These are the activations of a small neural network, seen along a few directions. Each row is one input.
Each table varies a few parts of the input and shows all the possible inputs, shuffled.
Descriptions start from the smaller parts, as in this example, which fits no table here: one of 6 places along a line, together with either a single point or one of 11 places around a ring or (one of 2 separate values, together with one of 8 places around a ring).
Shared parts are said once, and a part with two or three values counts as separate values.

Other details of the inputs shift rows strongly along two fixed directions, in all tables alike. That doesn't count.

Rows:
x1: [ -2  10  32 -56  11  41  19  11 -14  28   1 -19   3]
x2: [  0  -4  -7  24 -12 -13 -23  -1  -3 -18  15  16  23]
x3: [  2 -14   8 -12 -22  27  10   6 -21 -26  18  35  19]
x4: [ -2  20  12 -47 -10  50   8   7 -33  25   8  25   2]
x5: [ -3  -8  -5 -39   9  60  19  -1 -18  18 -23 -43   9]
x6: [ -2  -1 -16   7 -25   6 -27   1 -25 -23  18  57  19]
x7: [  7 -13 -11  75  13 -64  -8 -11  41 -22  -7 -17 -10]
x8: [  0  -9 -10  10  13 -17  -6   6  12 -24  -6  -3 -18]
x9: [ -8  -6   9 -58 -13  60   0   3 -27  -2  11  12  39]
x10: [-11  -3 -16 -19  27  16  -4  -5  11   6 -25 -38  -7]
x11: [  3  21   6 -69   9  56  21  -8 -17  40 -14 -32  -9]
x12: [  7   4   8  28 -17 -32   1 -10   9  -5  29  51  15]
x13: [ 15  13  -4  34 -23 -19 -10 -17  -6   7  24  38   7]
x14: [ -8  18  -1 -24  54   0  17   4  19  41 -37 -72 -33]
x15: [  0 -10  -1   0   0  -9 -16   5  -1 -19   7   6  14]
x16: [ -4  -8  -3 -30 -16  63  15   3 -39   3   0   1  18]
x17: [ -1  18  24 -71  10  47  22   1 -12  29 -11 -25 -11]
x18: [-12  -3 -16  12  42 -12  -6  -3  28  10 -33 -76 -17]
x19: [-19  -4  14 -63   2  13  27  25   7  31 -41 -54 -31]
x20: [  9  10  28 -53 -29  60  13   4 -40  28  21  14  23]
x21: [-13  -8  13 -21 -16  -7  17  27   5  28 -23 -43 -15]
x22: [  7   9  14  32   7 -34  -4   5   9  12  10  -4 -12]
x23: [  3 -13 -11  70  19 -64  -4  -5  36 -24  -6 -32 -20]
x24: [  3  14 -12  50  24 -55  -2  -8  29  17 -12 -29 -20]
x25: [ -3 -12   2  -2  -2   3  -7  -5   9 -13   4   9  21]
x26: [ -8  -4 -14  -6  43   8   5  15  15   9 -34 -90 -31]
x27: [ -1  -6 -19  44   8 -37 -10   0  15 -29  -3   8 -25]
x28: [ 12  13   1  31   7 -52  -3 -19  30  -5   6  19 -17]
x29: [ -7  -5 -13  38   8 -49 -27 -11  22 -31   5  23  -4]
x30: [ -4  -8   0 -43 -19  77  13  11 -46   3   4   0  17]
x31: [ -1 -10  -3  -5 -26  14 -16   4 -24 -30  23  63  20]
x32: [  8  20   4  33 -20 -35 -13  -9  -2  -8  18  52 -14]
x33: [ -6 -11   8 -66  15  55  11  17 -15   6 -10 -42  11]
x34: [ -1 -12   6 -18  21  12  21   0   8  -7 -16 -47  -6]
x35: [ -9   1 -23  30  11 -31 -27  -7  12 -17  -7   4  -6]
x36: [-14  -2   8 -37 -31  23  16  27 -22  31 -22 -19  -6]
x37: [  0  -7  -4   6 -30  14 -22   8 -25 -18  28  40  34]
x38: [  9  17   8  30 -22 -20 -11  -5 -11   4  19  33  -4]
x39: [ -3 -12  -7   3  17  -8   0 -12  26 -11 -15 -12  -5]
x40: [ -2 -15   4 -29  31  21  22  -3  18   7 -28 -61  -5]
x41: [ -5 -14  -1 -10  18  22  10  -5  11  11 -17 -54   7]
x42: [ -1 -12  -2  -5   1   6   5   1  -7 -23   1  11  -7]
x43: [ -3   0 -24  42  31 -49 -25   6  27  -7 -19 -47 -19]
x44: [ -6  -4  -2 -62  -6  81  23   2 -40   6 -11  -6  13]
x45: [ 10   9  22  11   5 -33   2  -4  15   3   5   1 -13]
x46: [  6   7  15  11 -39  14  -4   3 -29   7  42  71  34]
x47: [  4 -11   5 -10 -34  43   6  11 -34 -17  23  31  28]
x48: [ -7  15   6 -30  58  -8  22   5  30  35 -36 -71 -32]
x49: [ -2 -12  -6   9  39 -14   4  15  24  -1 -24 -82 -25]
x50: [  2 -10  -9  28   8 -25 -16  12   9 -17   1 -19  -2]
x51: [  5 -12  -3  -6  -2  11   7 -10   0 -14  -7  16   8]
x52: [ 19   9  16   7 -47  10  -3 -12 -26   4  41  62  27]
x53: [  9   7  18  10 -35  -3  -2   1 -19  -7  40  86  33]
x54: [ 12   8  -1  43  23 -56   0 -13  37  15  -2 -40 -20]
x55: [ -4 -11  -8  25  -8 -23 -18 -13  11 -28  10  47  12]
x56: [-13  -1  -2  11 -18 -40   2  20  11   7 -24   0 -32]
x57: [  7  16  13  14 -34  13 -12   6 -34   8  31  65  16]
x58: [ 21  15   3  21 -52   4 -11 -13 -28   3  41  80  22]
x59: [  0 -11 -12  30  35 -46   6  -8  36 -20 -23 -34 -31]
x60: [  1  -6 -18  35 -13 -15 -15 -13   6 -22   4  43  10]
x61: [ -3  13  12 -55  -9  48  21  -3 -23  20  10  26  18]
x62: [ -9  -9  13   4 -22 -44   8  19  18   3 -14  -5 -17]
x63: [  0  -9 -18  52   3 -30 -13 -11  20 -12  -8   0   0]
x64: [ -3  -8 -14  38   9 -52 -29  -3  21 -30   4  20 -10]
x65: [ 16  15   9  23 -20 -36  -6 -18   9 -11  23  58  -7]
x66: [ -1  -3 -12 -20 -19  34 -13  11 -30 -17  11  39  14]
x67: [  4 -15  -3  36   8 -42 -10   6  22 -33   5   0 -12]
x68: [ -3  -9  -9  41   2 -28 -18  -4  22 -15   4  -2  10]
x69: [  4  16  19 -15 -22  13  -1   2 -20  -1  24  65   8]
x70: [ -9  -7  -1 -71  -2  90  23  -4 -36  15 -17 -14  16]
x71: [ -8  16  -4 -46  34  30  24  -3   3  42 -26 -52 -15]
x72: [  7   7   5  10 -11  -3   7  -4  -6  15  19  17  18]
x73: [ -3 -10 -17  25  -9  -9 -15   4  -8 -27  11  34 -10]
x74: [  5   8  21 -70 -11  64  26  -7 -27  30  15   1  24]
x75: [ -9   0 -13  12 -25  16 -23  -2 -26 -13  19  40  29]
x76: [ 16   8  15  22 -23 -30  -3 -15   8  -6  31  48   4]
x77: [ -2  18  -3  13  43 -25   7   5  20  35 -28 -64 -24]
x78: [ -4 -11  -1  -6  38  -5  12  -5  40   3 -31 -64  -6]
x79: [  3  20  -6 -13  38 -12  13 -13  25  29 -27 -57 -31]
x80: [  1  -5 -21  54   0 -40 -28   7   7 -22   3   5  -6]
Each input here is: one of 5 places around a ring, together with either a single point or one of 6 places around a ring or one of 9 places around a ring.
Q: Changing only the place on the ring of 5 turns x38 into x32. The same change can be made to x77. Which row results?
A: x14
Q: Changing only the place on the ring of 5 turns x21 into x36. The same change can be made to x72. Which row results?
A: x24
Q: A walk changes only the place on the ring of 9. It starts at x30 and steps to x16. List the rest of the walk in order.
A: x5, x63, x18, x75, x43, x80, x26
Q: Change only the place on the ring of 6 in x69. List by row number the other rows that result.
A: x17, x28, x48, x61, x65
Q: A walk changes only the place on the ring of 5. It starts at x29 and steps to x35. List the rest of the walk in order.
A: x75, x2, x9

Rows:
x81: [  3   8   9 -12  31  -7  14  -5  21  19 -15 -49 -17]
x82: [  1  -9 -18  68  -4 -55 -27   0  16 -37  10  28  -3]
x83: [  2  -9 -13  60  -5 -47 -25  -3  15 -32  13  26   3]
x84: [ -4  11   2 -12  28 -11   8   2  18  19 -23 -45 -27]
x85: [  5   8  -4  70 -16 -73 -18  -3  19 -14  17  43 -14]
x86: [-11 -18   7 -33 -12  20  11  21  -9  -8 -14  -9  -1]
x87: [  0  -8  -1 -23 -21  45  -4  -1 -27  -7  16  29  33]
x88: [ -3  -8 -11   3  33  -2   1  -8  18  -4 -22 -50  -8]
x89: [ -1 -10  -8 -20 -22  46  -3  -2 -29 -15  13  35  30]
x90: [  0   8   6  -3  27 -10  12   0  19  26 -19 -58 -22]
x91: [ -4 -10 -10 -17   5  27   0   4  -9  -7  -9 -15   4]
x92: [  1   8   5 -12  30 -10  10  -6  20  17 -15 -41 -20]
x93: [  2   8  11 -29 -17  30   6  -1 -22   9  14  35  13]
x94: [  4   5   8  -5 -31  14   2   3 -23  10  18  39  15]
x95: [  7   7  11 -15 -23  23   7  -2 -20  10  19  33  20]
x96: [ -1   9   7 -22  -4  10   6   2  -8  16  -3  -2  -5]
Q: What is each input in this table made of?
A: either a single point or one of 6 places around a ring or one of 9 places around a ring

Rows:
x97: [ 23  13 -21  62   3 -20 -18 -57  10 -21  38  73  27]
x98: [  2  10  16 -31 -45  24  -5  -3 -26   2  29  83  31]
x99: [ 14  22 -23  35  41   6  -3 -41  11  25  -1 -36   5]
x100: [ -1 -20 -35  88 -15 -68 -49  -5  13 -80  23  89   0]
x101: [ -3 -19 -18   1 -58  47 -19  16 -53 -38  21  66  32]
x102: [ -3 -33 -13  42  29 -48  -3  -7  49 -35 -17 -41  -5]
x103: [ -7 -16 -23  41  46 -49 -27  -1  35 -40 -18 -25 -16]
x104: [-13 -24 -17 -70  10  71  10  14 -20 -16 -30 -39   0]
x105: [-11 -31  -4 -64   4  67  20   5 -15  -9 -29 -42  13]
x106: [  0  14  -3  48  15 -72 -16   4  35  20 -10 -25 -27]
x107: [ 10  12  13  40  30 -73   7  -9  47  -4  -5 -17 -45]
x108: [ 18  21  24  -6 -53  23   0   2 -43  13  49  81  28]
x109: [  3 -27 -16  71 -52 -28 -25   2 -13 -50  20  63  25]
x110: [  2  16  26 -71  12  39  24  -3 -10  33   0 -19   2]
x111: [  5  17  18 -12 -49  20  -9   2 -39  18  41  69  33]
x112: [  0 -23   1 -17 -25  41  -9  -1 -24 -40  30  57  54]
x113: [  0   7  -4  49  10 -65   6   5  30  13 -19 -29 -40]
x114: [  1  14  19 -58  -4  50  35  14 -24  46 -12 -38  -9]
x115: [-10  10   0  -6   0  -4  12  11  -1  30 -21 -27 -20]
x116: [ -5 -10 -11  -5 -31  49 -25  11 -50 -25  28  54  45]
x117: [  0   7   7  19 -40 -26 -15  -6  -2 -15  21  86   9]
x118: [ -6 -15  -1 -50  14  74   7  16 -24   8  -6 -54  35]
x119: [  5   7  11  -2  21 -30  22  -2  27   9 -14 -24 -35]
x120: [  4  20  15 -13  13  -5   7   4   2  37   5 -33 -12]
x121: [ -2 -27 -13  57  20 -42  -8   2  35 -19 -15 -55  -3]
x122: [ -5   3   6  -7  14 -24  22   0  24   9 -25 -24 -33]
x123: [  7  17  22 -12  30 -21  14 -10  26  17  -3 -31 -28]
x124: [-17 -12 -26 -13  27  32 -13  17 -12  -8 -24 -53 -10]
x125: [  1  14  12  -9  23 -33   2  -6  28  16  -7 -22 -16]
x126: [  7  15  26 -49  -1  46  28  12 -24  44  -1 -29  -8]
x127: [-10  13  11 -57  -4  48  15  15 -22  49 -20 -34   0]
x128: [ -9   4   1  -2  16 -31  13   1  29  10 -28 -23 -32]
Q: What is each input in this table made of?
A: one of 2 separate values, together with either a single point or one of 6 places around a ring or one of 9 places around a ring
Q: Changing only the choice among 2 separate values turns x125 into x111. The same change can be made to x103. Which row results?
A: x116
Q: Change only the choice among 2 separate values in x115. List by row number the other rows that result.
A: x128
Q: Change only the place on the ring of 6 in x103. List by row number the other rows that result.
A: x100, x102, x104, x105, x112

Rows:
x129: [ -2   5   5  45 -16 -46 -16   4   4  -1  14  22  -1]
x130: [ -8 -17   0 -36  -9  37   5  10 -25 -15 -14  15   9]
x131: [  3  11   2  -2 -16   5  -7 -19 -10  -7  26  64  16]
x132: [  5  18  -1  14 -22   7 -11  -9 -26   3  27  52  20]
x133: [-13 -15 -29  40  13 -49  -8  15  27 -16 -25 -18 -17]
x134: [  5   1   7  -4 -35  -2   0   4 -11 -10  16  61   2]
x135: [-17 -15  -8 -46  12  43   9  21  -9  11 -19 -44  20]
x136: [  8  13  -1  11 -28  13 -15  -7 -24  12  25  50  19]
x137: [-16  -9  -1 -43   4  52   7  14 -10   2 -34 -44  -7]
x138: [ -3   5  16 -30 -19  29   5  12 -27  17  11   8  17]
x139: [  0  -1   5  27  18 -62  -8  -4  46  -4  -7 -14 -24]
x140: [ -9   7   9 -28 -28  32  10  10 -31  23  -1  10   0]
x141: [ -1   3   6  -6  38 -16  21 -11  30  14 -19 -55 -19]
x142: [  5   3  10 -23 -21  43  12  -5 -24  28   8   2  17]
x143: [ -3   3  20 -45 -12  31  10   6 -19   6  12  16  17]
x144: [  7   4  -4  44 -22 -46 -12   8   7  -6   6  32 -16]
x145: [ -2  -5 -25  51  37 -36 -20  -3  23 -20  -1 -22 -21]
x146: [  5   2  12   9 -41   0 -12   7 -20   7  25  44  19]
x147: [ -8 -11  -5  44  13 -41 -23   5  32 -25 -15 -27 -11]
x148: [  3 -14  -6  -4 -38   7 -19   2 -22 -34  26  41  27]
x149: [  2 -12 -13   1 -40   5 -12   3 -22 -34  13  43  10]
x150: [ -6  -6  -7 -52  37  56   6  -4 -13   6 -26 -39  10]
x151: [ -2 -18   4 -49  28  56  18  -4 -11   4 -25 -45  14]
x152: [ -4   2  15 -56  16  42  30 -11  -1  24 -11 -36   3]
x153: [ -7   2   0  23  11 -57   2  -5  33  -7 -15  -5 -36]
x154: [  8   0   7  34  -7 -50 -14   1  23 -16  15  32  -4]
x155: [  0  12  -3 -19  47  -7   5 -14  32  21 -23 -51 -25]
x156: [  3 -19 -15  54  26 -37  -7  -1  28 -22   0 -28 -18]
x157: [ 11  10  -6  36   6 -40 -15 -16  20 -10  14  32  -6]
x158: [-10   5   5 -15  29 -21  18   5  24  12 -31 -50 -38]
x159: [-11 -16  -7  -4  38  -2  -3  19  15  -3 -18 -68 -20]
x160: [  3 -12 -15  -5  31  -6   6 -11  22  -6 -24 -80 -14]
x161: [ -3   4  11 -41   9  45  24  -1 -16  41 -14 -52   2]
x162: [ -9 -16  -5 -30 -13  48   4  21 -32 -10   1   8   1]
x163: [  8  16   4 -32  -1  44   5  -3 -22  14  12  11  13]
x164: [  6   6  14 -23  -8  36  20  -2 -20   8  12   8  18]
x165: [ -8 -10   3 -33  13  58  12  -3  -4   6 -24 -54  10]
x166: [  9   5   7  17 -31   6   4  -6 -23  -1  25  47  23]
x167: [ 17   2   8   8 -26  10   4  -3 -13  -5  27  45  21]
x168: [  2   5   7   1 -34   2   4   9 -25 -10  17  57   5]
x169: [  9  14 -11  46  25 -48 -14  -8  26   9  -4 -18 -20]
x170: [ -3  15  -2 -12  48 -11   8 -12  24  18 -20 -52 -23]
x171: [  8  -4   1  34  20 -50   3 -17  45  -3  -5 -14 -20]
x172: [  8   2   4  43 -14 -48 -17   6  12  -3  13  20  -2]
x173: [ -3   6  -3  37   5 -53  -1   6  17   3 -14 -14 -32]
x174: [  2   4   4   7 -47   4  -6   8 -25   7  14  50   5]
x175: [ -1  -1  -3  25  11 -59   0  -3  38  -5 -17  -6 -38]
x176: [  7   5   5   3 -34   2   0  11 -19 -10  17  56   2]
x177: [  5  -1 -29  40  25 -45 -22 -18  26 -25  -7 -27 -15]
x178: [-11   2  19 -64  15  33  20   3  -1  22 -13 -35  -1]
x179: [  0   0 -10  15 -22  27 -23 -10 -18 -23  15  48  27]
x180: [ -1  14  -9  44  20 -45 -13 -12  18  14  -3 -18 -20]
x181: [ 10   3  10 -20 -16  37  13   0 -21  21  10   3  18]
x182: [  1   6   9 -11  31 -14   7  13  23  15 -18 -59 -20]
x183: [ -9 -17   7 -53  24  40   8  12  -8   0 -26 -43   9]
x184: [ -5   8  19 -53  13  38  18  14 -14  21  -7 -39   3]
x185: [ -3 -17 -16  21 -27  14   0  -2 -13 -19  17  43  39]
x186: [ 14   0   3  42  -5 -40  -3 -14  23 -15  16  32  -1]
x187: [  8  17   2   8 -14  10  -7  -8 -23  -6  28  54  19]
x188: [ -5  -5 -25  14 -18  16 -15  -3 -18 -17  17  52  36]
Q: What is each input in this table made of?
A: one of 4 places along a line, together with either one of 5 separate values or (one of 2 separate values, together with one of 5 places along a line)
Q: Changing only the place on the line of 4 turns x181 into x172. The same change can be made to x141. Which row results?
A: x143
Q: Change only the choice among 5 separate values in x135. List by row number the other rows that result.
A: x147, x148, x159, x183
Q: Change only the place on the line of 4 in x148. List by row number the other rows that result.
A: x149, x160, x177
Q: Change only the place on the line of 5 in x138. List by row number the other rows that result.
A: x129, x143, x178, x184

Rows:
x189: [  7   9   4 -15   0  26  -7 -12 -22  -2  22  39  17]
x190: [  0  -4   5  -7  26  -6  21  -7  28  16 -28 -50 -16]
x191: [ -2  -7  25 -55 -18  48  16  18 -20   8   6   1  11]
x192: [ -9  14  -4  -3  38   1   2  -2  12  30 -18 -67  -3]
x193: [  8   2 -14  85   0 -74 -13  -4  22 -11  -1  10 -27]
x194: [ -5  -8  10 -16  20 -14  16   3  24  12 -26 -54 -20]
x195: [ -4   1   9 -43 -21  50  13  18 -42  20   0  -4   8]
x196: [ -1   9  -2 -49  -2  45   8 -13 -20  14   5   9  13]
x197: [ 14   1  11  -5 -20  20   2 -13 -16  -5  26  32  19]
x198: [  2   4 -11  29  22 -37   1  -9  27  -6 -14  -8 -34]
x199: [ -7   0   7 -24 -25  10  -7  11 -13  -7   7  46   8]
x200: [  1 -10  15 -23 -29  11   7  13 -10  -4  14  32  17]
x201: [-10   7  -7  -9  17  14  14   5  11  31 -27 -57 -17]
x202: [-12 -23 -19 -45   4  66  -5   5 -24 -26 -12  -3  24]
x203: [  1  -1  11  17  10 -35  10   5  20  -9 -12 -21 -16]
x204: [  8  12  -2  30  24 -17 -11  -1   9  13  -2 -31  -7]
x205: [ -3   3   4 -16  31  -2  13 -15  26  18 -17 -64  -9]
x206: [  7  -5   8   2 -28  16  11  -6 -11  -6  22  46  12]
x207: [ 15  11  -8  24 -20 -14 -11 -14 -10 -21  31  68  12]
x208: [  9  11 -11  40  19 -35  -6  -3  14   8  -5 -32 -17]
x209: [ -4  -3  -6  71  -8 -84 -25  13  29 -13  -2   7 -22]
x210: [  4   2  -7  30 -32 -20 -10 -13  -6 -22  21  86   8]
x211: [-14   6   2 -29  24  -2   9   2  14  10 -32 -42 -24]
x212: [ 14   5   1  66  15 -64 -15 -17  32 -20  19  13  -3]
x213: [  2   2   7 -23 -21  18   0   5 -23  -9   9  39   0]
x214: [  0   0   1  25 -33 -31 -17  10  -6 -29  28  80   0]
x215: [ -9 -31  -7 -42  -4  65   7   5 -23 -24  -4 -13  35]
x216: [  3   2   5 -17  40   4  13  -7  22  21 -10 -50   3]
x217: [-10   0  11 -49 -21  51  10  28 -38  20   5  -6   7]
x218: [ -4 -23 -23  11 -23  34 -20   9 -26 -34   5  17  29]
x219: [-12   3   0 -20  13   5  10  14   4  26 -29 -63 -19]
x220: [  6   7  -2  24 -13 -14 -22 -18  -4 -14  30  71  21]
x221: [  4   7 -10  37  15 -36 -11 -10  18  13 -10 -31 -12]
Q: What is each input in this table made of?
A: one of 3 separate values, together with either a single point or (one of 2 separate values, together with one of 5 places along a line)
Q: Change only the choice among 2 separate values in x196. List by row number the other rows that result.
A: x207
